These are the activations of a small neural network, seen along a few directions. Each row is one input.
Each table varies a few parts of the input and shows all the possible inputs, shuffled.
A made-up example of a description, with smaller parts first: ring(8) and (point or ring(9) or (values(3) and line(6))).
Shared parts are said once, and a part with two or three values counts as separate values.
(in the rows, 128 means zero)

Table:
R1: [154 192 134 153 164 127 127 160 160  71  62 108 151  84 118]
R2: [135 134 135 106 121 154 123  90 131 173 104 124 159 134 120]
R3: [155 113 152 114 132 135  97 131 121 174 150 181  91 146 112]
R4: [155 106 110 132 148 104 132 130 103 156 141 208  92 160 113]
R5: [157 114  96 140 112  90 157 109 116 147 100 156 102 130 117]
R6: [ 73 147 117 126 120 119  77 153 117 133 214  92  88 129  94]
R7: [143 132 144 124 152 126 160 108 142 164 100 116 156 153 122]
R8: [123 122 123 125 123 164 160 116 149 169  98 135 146 147 160]
R9: [171  79 130 103 145 149  94 120 127 131 166 169  87 156 134]
R10: [158 105 157 126 162 108 131 149 132 165 145 174  89 161 109]
R11: [ 89 127 146 143 110  96 171  92  81 114 123 132 190 123 134]
R12: [152 185  83 159 153 113 123 144 142  69  63 142 166  70 126]
R13: [170  84 117 107 108 137 114  97 138 118 123 117  97 129 139]
R14: [ 79 153 124 129 154  92 118 167 126 127 207  89  79 145  99]
R15: [161 114 143 132 127  94 156 130 143 156 102 122  99 134 117]
R16: [ 80 120 167 137  90 140 173 132 108 126 124 113 180 129 168]
R17: [157 143 107 126 148 165  79 137 156  37  69 101 158  82 144]
R18: [ 60 143 103 134 118 121 113 179 140 130 206 106  78 147 134]
R19: [138 107 124 137  99 134 157 138 150 162 100 139  89 129 155]
R20: [104  91 167 103 108 145 134  84 102  86 147  94 187 116 150]
R21: [ 99 130 190 134 125 102 172 119  97 123 126  94 186 132 135]
R22: [138  97 137 131 136 146 131 158 135 172 143 190  79 158 149]
R23: [137 132  97 131 137 120 160  83 120 155  97 155 159 148 123]
R24: [136 181 108 154 125 163 125 179 172  70  61 123 154  87 148]
R25: [ 94 118  99 123 133 130  72 137 119  95 235  81  86 141 123]
R26: [149 100 118  94 134 169 122  75 140 125 120 114 153 143 144]
R27: [155 118 135 117  96 123 118 113 131 165 108 126 102 116 115]
R28: [141 180 125 144 129 156  88 152 153  77  63 112 161  66 107]
R29: [ 92 125 180 115  92 128 134 105  90 131 132 104 192 111 130]
R30: [ 83 148  73 137 141  86 120 153  97 121 210 120  87 134  99]
Q: What do these inputs look like to the network?
A: values(5) and (point or line(5))
Q: Changing only the values(5) part turns R3 into R10. The same change can be made to R27. Which row results?
A: R15
Q: Change only the values(5) part in R1. List by row number the other rows that result.
A: R12, R17, R24, R28
Q: Change only the values(5) part in R21. List by row number the other rows that result.
A: R11, R16, R20, R29

Table:
R31: [142 111 130 108 134 136 142 113 123 176 165 153 111 166 135]
R32: [152 119 152 119 102 183 125 127 169 112  63 101 151 103 166]
R33: [150 147 142 129 143 164  98 123 128  48  74 134 201  83 139]
R34: [101 120  99 138 146 121 121 151 129 117 193 115  91 153 142]
R35: [ 79 138  92 133  97 123 108 149 115 130 193 116  92 134 120]
R36: [126  85 156 120 108  97 147  95  83 150 170 135 127 145 133]
R37: [ 92  87 127 107 121 126 141 101 114 157 157 135 119 166 124]
R38: [121 129 124 120 147 104 108 160 128 138 182 135  66 123 113]
R39: [186 143  77 141 132 129 142 101 150  99  31 146 150  96 131]
R40: [122 178 138 131 132 127 130 108 136  89  80  58 199  85 114]
R41: [139 116 133 125 137 125 106 128 124 189 154 154  91 149 112]
R42: [119 174 150 166 126 120 186 154 136 117  40 142 190  99 145]
R43: [136 117 145 127 140 107 111 156 129 141 163 141  76 163  90]
Q: What do these inputs look like to the network?
A: values(5) or line(8)
